Small tables with named rows and columns. After each table, cells are looked up by row and column.

fupigo:
|  | nefal | ritim | suvaris | gez | pifa |
|---|---|---|---|---|---|
| dos | 4.002 | 7.126 | 4.743 | 6.333 | 5.200 |
| rodisi | 3.869 | 7.773 | 5.541 | 4.795 | 4.978 |
| gubuta | 4.164 | 7.883 | 5.163 | 4.136 | 4.783 |
| babeva | 5.611 | 7.805 | 3.602 | 4.274 | 5.621 |
| lomez | 6.013 | 5.693 | 5.667 | 9.074 | 4.797 |
| ked | 5.011 | 6.630 | 6.674 | 6.731 | 5.404 |
| vikade | 7.164 | 7.934 | 1.252 | 8.288 | 5.360 |
| beto | 4.684 | 7.329 | 3.778 | 5.187 | 5.205 |
| tur | 4.068 | 7.718 | 7.984 | 5.402 | 6.060 |
| kes | 4.687 | 8.242 | 4.993 | 2.723 | 4.435 |
| rol | 4.045 | 8.320 | 8.579 | 4.591 | 5.694 |
| rarid | 6.898 | 6.857 | 2.445 | 9.321 | 5.920 |

babeva, gez: 4.274
vikade, nefal: 7.164
ked, suvaris: 6.674
rodisi, pifa: 4.978
vikade, pifa: 5.360
rodisi, suvaris: 5.541
ked, gez: 6.731
babeva, pifa: 5.621
kes, gez: 2.723
lomez, pifa: 4.797
tur, pifa: 6.060
babeva, suvaris: 3.602
rarid, pifa: 5.920
gubuta, pifa: 4.783
beto, nefal: 4.684
Row with the largest nefal: vikade

vitu =
cols = zap, zesa, pubafal, lim
lufa: [19.9, 47.1, 33.7, 14.6]
lis: [57.2, 17.8, 47.5, 35.1]
vez: [79.1, 23.5, 46.0, 71.0]
turo: [99.8, 22.1, 78.7, 63.2]

pubafal of vez = 46.0
lim of vez = 71.0
zesa of vez = 23.5
pubafal of lis = 47.5
pubafal of lufa = 33.7
lim of lufa = 14.6
lim of turo = 63.2
zesa of lufa = 47.1

pusa =
|  | tor | sovide | dopun | mupib | ragego | sab | nileb | vul |
|---|---|---|---|---|---|---|---|---|
| fasape | 52.143 | 60.297 | -42.876 | 25.028 | -17.944 | 38.493 | 25.479 | -53.410 |
| seki | 44.263 | 55.569 | 17.836 | 5.435 | 93.818 | -43.823 | 94.720 | -65.584 |
| nel | 96.697 | 47.357 | -47.020 | -39.935 | 76.499 | 67.171 | -16.378 | -34.702 |
| tal | -31.507 | 41.273 | -61.587 | 32.672 | 75.016 | -14.641 | 32.931 | -59.988 |

fasape, sovide: 60.297
tal, nileb: 32.931
fasape, mupib: 25.028
fasape, nileb: 25.479
seki, tor: 44.263
fasape, ragego: -17.944
fasape, tor: 52.143
seki, vul: -65.584
seki, mupib: 5.435
nel, ragego: 76.499
tal, dopun: -61.587
fasape, dopun: -42.876
nel, dopun: -47.020
seki, sovide: 55.569

Table bikup
	bobifak	ridez	luku	til
regekir	-3042	-4762	-4326	-6776
fev	-2193	-5019	-1819	-4748
git	-2028	-4844	-1728	-4353
pifem	-2152	-4197	-1233	-3788
bobeluv	-2774	-4635	-3160	-5941
kogeno	-2328	-4624	-1352	-3577
duzo	-6212	-2250	-7047	-2270
tib	-2005	-4948	-1689	-5219
putira	-4609	-3240	-3508	-3252
kesat	-5065	-2243	-997	990
bot	-6206	-1808	465	8262
gisir	-2225	-5220	-3565	-7092
tam	-2737	-4848	-3242	-5923
kam	-5995	-2464	-6088	-2618

til of fev is -4748
bobifak of gisir is -2225
til of gisir is -7092
til of pifem is -3788
luku of kesat is -997
ridez of bot is -1808
ridez of bobeluv is -4635
luku of kogeno is -1352
ridez of fev is -5019
ridez of git is -4844
til of kesat is 990
luku of fev is -1819
til of kam is -2618
til of tam is -5923
luku of git is -1728
ridez of gisir is -5220
luku of putira is -3508
luku of tam is -3242
til of bobeluv is -5941
Which row has the largest luku? bot

zep =
	lumusu	fak	fip	pumon	nor
teb	62674	27048	44794	58931	43106
niv	18999	26810	50199	40502	64783
simule	20843	4841	60691	38199	66408
piletig	40829	21733	42176	59427	59918
mel	71694	38655	36921	65377	38216
nisan	44858	20495	65710	30975	42935
muz	18543	34961	58476	25534	55789
zelevuk	18523	14763	56993	37302	65753
mirali	53460	39554	20384	81922	58450
roras	19869	41610	49146	34926	58049
ter	57881	11862	45030	64689	52162

simule, fak: 4841
roras, fak: 41610
zelevuk, lumusu: 18523
roras, nor: 58049
piletig, nor: 59918
zelevuk, pumon: 37302
mirali, pumon: 81922

Table rez
,vav,rumuti,miferob,dototu,sufe,zizaf,sir,delime
guvefa,4.4,4.1,5.9,2.7,5.4,2.2,8.1,4.9
fami,4.4,5.1,3.0,4.0,1.6,2.6,4.5,3.3
san,3.5,4.4,4.3,4.9,3.4,3.5,4.4,3.4
mulesal,3.8,4.2,2.8,4.5,3.3,2.6,6.2,6.2

delime of guvefa = 4.9
sir of san = 4.4
rumuti of fami = 5.1
vav of mulesal = 3.8
vav of fami = 4.4
rumuti of guvefa = 4.1
sufe of san = 3.4
zizaf of fami = 2.6
sir of guvefa = 8.1
miferob of san = 4.3
vav of guvefa = 4.4
sir of mulesal = 6.2
delime of fami = 3.3
rumuti of mulesal = 4.2
delime of san = 3.4
rumuti of san = 4.4
sufe of guvefa = 5.4
Row with the largest sufe: guvefa

faka.tsv
	lubi	bup	buvem	komegob	gedapi	dil	sovun
rure	71	76	53	122	166	131	132
kodi	101	142	138	92	58	119	174
sazu	174	156	138	55	55	91	155
fid	192	101	79	57	151	128	84
tikug	108	192	81	80	157	195	100
sifo	163	87	77	162	179	54	132
bar	82	68	135	79	154	191	169
zato	175	164	90	117	182	114	100
nogi	148	86	189	88	108	139	77

bup of tikug = 192
lubi of nogi = 148
dil of bar = 191
gedapi of bar = 154
buvem of kodi = 138
sovun of fid = 84
bup of sifo = 87
lubi of bar = 82

dum
cols = gasob, pur, vinu, muvimu
zupalet: [80.398, 73.492, 58.204, 38.380]
bubodod: [47.648, 33.859, 78.361, 42.040]
venan: [61.312, 52.903, 63.016, 50.532]
bis: [43.882, 56.236, 52.861, 40.153]
puf: [70.855, 36.300, 38.784, 75.216]
gurot: [37.617, 47.052, 16.103, 60.770]
vevadus: [53.034, 28.556, 66.684, 47.956]
tolilil: [81.629, 27.065, 81.707, 17.290]
verel: [55.438, 77.278, 16.212, 43.059]
zur: [74.304, 38.021, 53.642, 94.578]
tori: [35.677, 72.180, 42.865, 76.974]

gasob of venan is 61.312
muvimu of bis is 40.153
pur of venan is 52.903
pur of tolilil is 27.065
vinu of bis is 52.861
vinu of tolilil is 81.707
muvimu of zupalet is 38.380
gasob of tolilil is 81.629
pur of puf is 36.300
muvimu of tori is 76.974
pur of verel is 77.278
gasob of vevadus is 53.034
vinu of tori is 42.865
pur of zupalet is 73.492
vinu of zur is 53.642
muvimu of venan is 50.532
pur of bubodod is 33.859
Row with the largest gasob: tolilil

